A small network was shown many inputs. Here are its activations along a few directions, one row for each input.
In each table, some parts of the input vary, and every possible input appears once, in random order.
A made-up example of a description, with smaller parts first: one of 6 places along a line, together with either a single point or (one of 2 separate values, together with one of 5 places around a ring) or one of 11 places around a ring.
Shared parts are said once, and a part with two or three values counts as separate values.

Other details of the inputs vary at random and push rows far along three fixed directions, the same in every table; ignore that.

Rows:
r1: [ 20  14 -27  13  40  45 -35 -14  34 -13   8  41  37]
r2: [-10  -2  12 -13  15 -47  -2  13 -26  -2  -6 -16 -14]
r3: [ -6 -10  29   3  -6 -38  -6  -7 -28   4  -1 -28   1]
r4: [  5 -14  15  15  -7 -27   8   6 -46  15 -19  -6  -3]
r5: [  8  -2   5   3  -7 -30   2  14 -40  15 -20 -19   5]
r6: [ 17  18   4  10   4 -37   5  23 -35  -8  -8 -23  -6]
r7: [-40   1   9  31  27 -21  -4  30  49 -26 -50   1  17]
r8: [-38   3  37  24  -2  12  16   6  32 -22 -60  -8  42]
r9: [ -9  -9  21  -8  19 -46   6   7 -25   2  -3 -14 -14]
r10: [ 12   3   1  10  -3 -37  -8  23 -34  12 -12 -25  -1]
r11: [-33  25  23  36  12  -6 -10  18  40 -40 -48 -17  26]
r12: [ 29  -2 -10 -35  22   1 -19  10 -14 -19  49  14  -4]
r13: [ 17 -35   2 -31  11  11 -16  -8 -26   3  37  31  -1]
r14: [-30  25 -43  11 -22  19  56 -38   4  46  31 -36 -74]
r15: [ 22 -21   8 -13   1   6 -32 -27 -26  -4  46  20   6]
r16: [-11 -16  13 -21  -1 -34   1  19 -28   7 -13 -18  -7]
r17: [  4  -9 -20 -10  35  47 -43   6  51 -17  15  34  26]
r18: [-44  38 -17  25 -33  46  17 -38  88  27 -41 -20 -46]
r19: [ 23   5 -22  -3  16  67 -11  -4  29 -13  -3  42  49]
r20: [ 18   2 -16  25  41  48 -29 -22  28 -14   9  54  29]
r21: [ 19 -22  10 -18  -8  13 -24 -23 -28   0  43  23  11]
r22: [ -7 -11  32  -8 -21 -27  10  -1 -31   7  -6 -21  10]
r23: [  4   5   0   8  32  44 -36 -30  44 -21  23  35  38]
r24: [-29   1 -12  10   1 -25  15  27 -45  -3  14 -35   8]
r25: [ 24  -9  -3 -25   0   3 -37 -19 -20  -3  45   6  14]
r26: [ 15  15   5   8   9 -38   8  10 -39  -7 -13 -20  -5]
r27: [ 24  -5 -29   8   9  54 -19   6  40  -8   6  46  48]
r28: [-11  31 -10   8 -36   2  25 -56  18  39  19 -18 -91]
r29: [-23  25   5  48  25  -8 -10  27  31 -15 -60  -7  27]
r30: [ 32 -11 -14 -29  17  -8 -12   8  -8 -22  52  21  -3]
r31: [  1  -8 -32 -14  17  17  -5  -4 -40  -5  58   4  21]
r32: [ -9   2  11 -12  10 -46  -6  27 -22  -2  -1 -19 -15]
r33: [-24  11   6  41   9   4  -7  32  29  -6 -67  -9  35]
r34: [ 20 -22  11 -24 -14  17 -15 -21 -29  -1  41  26  16]
r35: [-26  -3  16  57  23  -1  -5   7  22 -10 -69   4  22]
r36: [-37   9  35  46  17  -3   0  -4  31 -40 -52  -2  19]
r37: [ 21 -30   5 -40   4  20   4  -4 -29  -6  34  35   4]
r38: [  6   2  -5 -15   3  65 -21 -15  38 -25   9  35  50]
r39: [  1 -14 -15 -23  25  57 -23  -1  43 -14   4  42  37]
r40: [-20  15  10  31   1  13  13  36  26 -15 -71  -5  40]
r41: [-23  11   7  35   3   8   2  35  28  -6 -70  -6  39]
r42: [ 11   7   1   6  32  49 -26 -29  43 -35  23  32  35]
r43: [ -7 -22  10 -18 -16 -38  14  33 -20   3  -7 -11  -3]
r44: [  9  -9  14   8  -3 -29  10   8 -40  19 -17 -17   5]
r45: [-39  25 -28  12 -30  45  50  -6  97  18 -42  -3 -54]
r46: [-43 -14  26  16  19   5  13  20  37 -11 -65   0  28]
r47: [-35   2  25  27  41  -7  11  14  40 -33 -55  -5  14]
r48: [ 32  34 -47 -19 -34  39  10 -53  41  19  76   5 -73]
r49: [-11  22 -29 -21 -39  11  28 -14  29  51  11 -27 -90]
r50: [ 26 -16  -5 -28 -24   6 -18  -1 -14  -4  48  17  24]
r51: [ 28 -15  -8 -17  -9  -5 -34  -7 -10  -6  53  10  14]
r52: [-11  11 -19 -18 -29  11  40 -34  25  55   9 -22 -89]
r53: [ -8  -4  23 -14 -26 -28   2   5 -32   3 -10 -23  10]
r54: [ 23 -17  14 -28 -15  22  -4 -20 -32  -9  40  27  17]
r55: [ -6 -10  17  -1 -29 -40  -3  15 -22   1   1 -22   6]
r56: [-27  -8 -16  16  -4 -33  22  25 -40  -6  17 -28   8]
r57: [ -6  -8  16 -28 -14 -24  18  36 -27  -3 -11 -17  -3]
r58: [ -8  47 -22  -2 -42   0  16 -35  27  39  23 -34 -84]
r59: [ 23 -28  -2 -32  24   2 -21 -10 -16   4  43  17   1]
r60: [  9  -2   6  -3 -13 -26  11  16 -41  15 -22 -16   9]
r61: [-23  14  15  52  34  -8   1   8  28 -11 -62  -2  28]
r62: [  8   2 -17 -11  47  46 -26  -7  46 -35  14  38  23]
r63: [ -8   9  21  -1  -4 -45 -10  -2 -29  -5   0 -25  -1]
r64: [ 45 -12 -25  -6   4  -3 -24   3 -20   6  41  18  13]
r65: [ -9  33 -21  -9 -58  13  19 -30  25  48  16 -36 -77]
r66: [-13 -28  25 -14  -6 -27  16  12 -35   5 -15  -2 -10]
r67: [ -5   1  18  -1 -16 -39 -18  12 -24   0   0 -33   0]
r68: [  7 -13  17  10 -13 -23  17   8 -48  14 -21  -3   2]
r69: [ 11  40 -43  15 -33  -7  32 -26  23  48  14 -19 -85]
r70: [ 49  37 -65  -8 -22  40  19 -43  31  31  63  13 -74]
r71: [ -6 -12  24  -3  16 -39  14   7 -32 -17  -5  -6 -24]
r72: [-13 -15  23  -2  15 -44   4   5 -31  -3  -5  -3 -22]
r73: [ -8 -11  31  -3 -15 -31   1  -3 -30   7  -4 -24   6]
r74: [-36  55 -17  31 -17  37  24 -42  89   5 -34 -21 -56]
r75: [ 41 -15  -3 -16  -3  24   5  -8 -42   2  27  34  16]
r76: [ 27  -2  -7 -15  -2 -10 -30  -8 -11 -12  57  15  12]
r77: [-43  31 -26  10 -24  48  31  -7  94  29 -44 -11 -55]
r78: [-40  -9  29  12  17  10  24  22  35 -19 -66   0  29]
r79: [ 13   2  15  21   9 -35  14   2 -45  -9 -12  -7 -13]
r80: [  7   6  -5 -13  -1  65 -24  -1  42 -26  14  32  50]
r81: [ 44 -10  -5 -23   1  22   7  -6 -35   7  30  23  24]
r82: [ 27  -1 -27   4   7  59  -8   7  38 -17   5  47  49]
r83: [ -9 -15  11 -15   8 -41  -6  14 -25   3 -10 -21 -12]
r84: [-39 -12   8  29  19 -15  -7  31  50 -21 -55  -4  18]
r85: [ 23 -28 -14 -35   1   1 -18  12 -10   1  45  22   6]
r86: [ 22   2 -27  11  33  50 -38 -13  35  -8   3  36  38]
r87: [-11 -27  22  -3   9 -38   0   6 -31   2  -9  -8 -20]
r88: [ 10  -8  15   3  -9 -25  19  10 -41  18 -19 -14   9]
r89: [ -2  -5  20 -10 -37 -31  17  19 -25  -9  -3 -19  11]
r90: [ -7   0  22 -12 -31 -27  -2  19 -28   2  -5 -26   9]
r91: [ 48   2  -9  -8  25   5  -7 -14 -30  -7  40  17   8]
r92: [ -7 -12  17 -30  -9 -25  21  23 -31  -2 -16 -14  -2]
r93: [ 42 -13 -11  -8  18   6 -20 -14 -29  12  36  16  13]
r94: [ 10  26 -42   8 -49   6  36 -21  21  57   7 -21 -77]
r95: [-33 -14   1  20   7 -23  24   6 -54  -3  10 -18   0]
Description of these inputs: one of 5 places along a line, together with either a single point or (one of 3 separate values, together with one of 6 places along a line).
Changing only the place on the line of 5 turns r77 into r66. The same change can be made to r49. Which row results?
> r13
Changing only the place on the line of 5 turns r3 into r51. The same change can be made to r47. Which row results?
> r30
Change only the choice among 3 separate values in r69. List by row number the other rows that result.
> r7, r76
Change only the place on the line of 6 in r11. List by row number the other rows that result.
> r58, r65, r67, r80, r90
Change only the place on the line of 5 in r37. List by row number the other rows that result.
> r45, r57, r78, r92
Change only the choice among 3 separate values in r74. List by row number the other rows that result.
> r26, r62
Change only the place on the line of 6 in r44. List by row number the other rows that result.
> r61, r81, r88, r91, r93

Rows:
r96: [  7  32 -40   5 -14  22  14 -23  40  26  10  -5 -55]
r97: [ -5  -7  18  -9  -9 -33   3  -7 -39   7   9 -18 -16]
r98: [  7 -19  13  -5  11  17 -16   0  -2 -21   6  22  36]
r99: [-12 -10  13   6   8 -46   5  30 -27  -5 -16 -20   4]
r100: [ 16  -5 -15 -14  16   6 -13   0   1  -8  29  15   9]
r101: [  7  -8  19 -11 -26 -27   8  -1 -40  16  -1 -16  -4]
r102: [ 20  -3   1   8  28   7 -25   2  -4 -19   4  20  31]
r103: [ 13   7   6  -2 -12 -39  -3   7 -33   3   9 -24 -15]
r104: [ 17 -11  -7 -21  -2  10   5  -8 -15   4  24  16  -6]
r105: [ 13   0  -1   6  15   3 -35   3   3 -21  12  14  35]
r106: [ 27   5  -6  -1  15   9 -20 -10  -8  -5  24  19   8]
r107: [ 13  31 -33   3  -9  33  -1 -26  42  17  21   7 -38]
r108: [  9  -2  -4 -26  -9 -16   4  -2 -26   9  29 -13 -25]
r109: [  0  -8   6  -2  27  21 -20  -3   8 -19   7  26  29]
r110: [ -3  -5  13 -15 -11 -34   3   7 -33   2  11 -25 -15]
r111: [  4  -7  -1  18  35   1 -29  29   9 -28 -15  19  51]
r112: [  0   0 -12  21  16  33  -5  -4  -9 -17  14  16  50]
r113: [ 26  -3 -16   2  20  10 -16  -3  -9   0  20  21   6]
r114: [-52   4  10  34  14  -8  12  27  38 -11 -67 -17   7]
r115: [ -8  -9  20   9  12 -46   9  16 -31  -7 -20 -16   3]
r116: [ -3 -16  20   3  -6 -31  14  26 -37   7 -31 -12  12]
r117: [ -2 -12   7  -9   1 -32  12   8 -43  11   4 -13 -20]
r118: [ 16   3  -8   5  24  13 -28   8  13 -21   6  18  32]
r119: [  5  -7  -3 -17   5  11 -23  -8  -1  -9  32  12  13]
r120: [-26   6  -1  16 -14   2  21  19  28  13 -49 -15  -5]
r121: [-12  -4  20   4  -5 -44  -4  12 -23  -7  -5 -23   4]
r122: [-11  19 -21  -6 -35  31  17 -30  42  24  13  -4 -48]
r123: [ 10  -7   4 -21 -22 -28  14  16 -35  15  -1 -17  -6]
r124: [ -1   0 -14  13   9  22  -8   9 -14 -20  19   9  53]
r125: [-21  17  11  37  -2 -17   3  -6  16   0 -41 -18  -8]
r126: [ -2  13 -25  -1   9  55   2 -34  49   9  13  20 -25]
r127: [ 20 -10   3 -22  -7   5   1 -10 -23   4  32  13  -6]
r128: [ 12 -14   3 -13  -3  18 -12 -15  -6  -5  26  21  14]
r129: [ 12  23 -28  14   3  49  -9 -37  50   9  13  17 -23]
r130: [-51   7  29  40   3  -5  12  37  45 -20 -98 -18  39]
r131: [ 17  -2  -2 -13  -2 -20   7 -11 -30  12  27  -8 -27]
r132: [-44   9  23  46  13 -11  10   6  39 -14 -65 -19   7]
r133: [  6  -2  14  -4  -2 -37   8  -1 -36   7  10 -15 -19]
r134: [  9 -10   4  -9   2  25 -21   9  12 -13   1  18  43]
r135: [-46  12  18  40   7 -13   6  15  45 -17 -61 -24   8]
r136: [ 20  -4  -4 -22  -7  20 -12   3  -2   1  20  17  20]
r137: [-17  11 -20   1 -22  16  27  -4  31  23 -10  -9 -43]
r138: [-13 -12   4   3  35  13 -23  21  18 -32 -15  21  50]
r139: [ 12  -7  14 -14 -19 -24  16   5 -41  16  -3 -15  -8]
r140: [ -5  -9   7  11  35  10 -25  17  23 -34 -10  17  51]
r141: [ -3  23 -15  20  -4  -1  18 -14  20  17 -19 -11 -39]
r142: [ 18 -11 -10 -30  -8   2   1   3 -18   2  32   9  -4]
r143: [  4 -10  15 -13 -14 -27  17   4 -39   6   3 -13 -15]
r144: [-17  13  -7   0 -23   8  24  -4  26  12 -14 -14 -34]
r145: [  4 -20  -2  -1  20  26 -10   7   7 -14   1  32  31]
r146: [ 21  -5  -5 -21 -18  -3  15  -6 -27  22  13   0 -16]
r147: [-14 -11  22   1  10 -40  10  17 -35  -6 -22 -16   3]
r148: [ -9  14 -14  -6 -29  24  17 -19  34  17   6  -8 -40]
r149: [  8  15 -21  -2 -11  60   5 -30  48  19   5  24 -14]
r150: [ 17 -12 -12  -5  22  10 -10  -4  -7  -1  27  22   5]
r151: [ -3  -2  12 -17  -9 -34   5  10 -33   4  11 -20 -17]
r152: [-21  13   0   9 -10   6  17 -21  21  14 -13 -15 -39]
r153: [  5 -11   8   5  22   6 -26  -8   0 -19  13  20  33]
r154: [-16  21  -8  10 -11  -2  16  -9  29  12  -7 -17 -37]
r155: [ 11  -3   2 -26 -22 -15   9   2 -26  10  26  -8 -20]
r156: [ -9  12   2   7 -27  13  22 -15  19  23 -23 -14 -27]
r157: [ 17  -8  -2 -20 -12  18 -17  -4  -2   1  23  14  24]
What is each input in this table made of?
> one of 2 separate values, together with either a single point or (one of 5 places along a line, together with one of 6 places along a line)
Changing only the choice among 2 separate values turns r107 into r106. The same change can be made to r121. Which row results?
> r153
Start at r141 and move only the place on the line of 5, one step at a time. The first step leads to r115. Which rows follow, in order?
> r147, r104, r146
Change only the choice among 2 separate values in r134. List by row number the other rows that result.
> r156
Change only the place on the line of 5 in r121. List by row number the other rows that result.
> r105, r119, r122, r157
Change only the choice among 2 separate values in r122. List by row number the other rows that result.
> r128

Rows:
r158: [-35  -6  32  22  -1  -7   6  19  23 -20 -62  -7  34]
r159: [-37  36  -1  29 -38 -46  43  -6  11  33 -32 -63 -86]
r160: [  44  -15   15   -3    8  -67  -12   31 -106   -4   23  -12   34]
r161: [ 25  -5 -21  -4  36  53 -33 -33  23 -11  50  45  20]
r162: [  25   28  -27  -21  -40  -17   25  -48  -19   48   56  -29 -100]
r163: [ 21  34 -41 -17 -35  13  14 -54  15  50  54 -19 -96]
r164: [-27   3  11  33  32 -26  -4  26  21 -20 -51  -8  12]
r165: [-21  -3  26  34  -8 -29  22  42 -23  -8 -75 -20  43]
r166: [-36  -5  21  26   5  30   3   5  48 -19 -57  14  35]
r167: [ 27 -12 -34 -30  18  75 -28 -13  42  -3  41  61  21]
r168: [-33  45 -22  30 -20   2  44 -18  58  33 -33 -38 -95]
r169: [ 20 -17 -14 -24  12  68 -18 -26  21  -3  40  50  27]
r170: [-36  -9  43  16  -9 -41   8  35 -10 -15 -64 -28  35]
r171: [-33   6  -7  19  16  65  -6   8  84 -22 -39  31  42]
r172: [  31  -43   32  -50  -24  -80   -7   34 -123   -2   45  -27   21]
r173: [ 23 -23  -6 -34   8  19 -12   9 -12  -7  32  24  26]
r174: [ 19  -4 -11 -17  23  -7 -23   2 -26 -16  40  11  15]
r175: [ 22 -10   3  -9  17  -6 -21 -12 -29 -15  34  15  11]
What is each input in this table made of?
> one of 2 separate values, together with either a single point or one of 8 places along a line
Changing only the choice among 2 separate values turns r162 into r158. The same change can be made to r163. Which row results?
> r170
Change only the choice among 2 separate values in r168. List by row number the other rows that result.
> r173
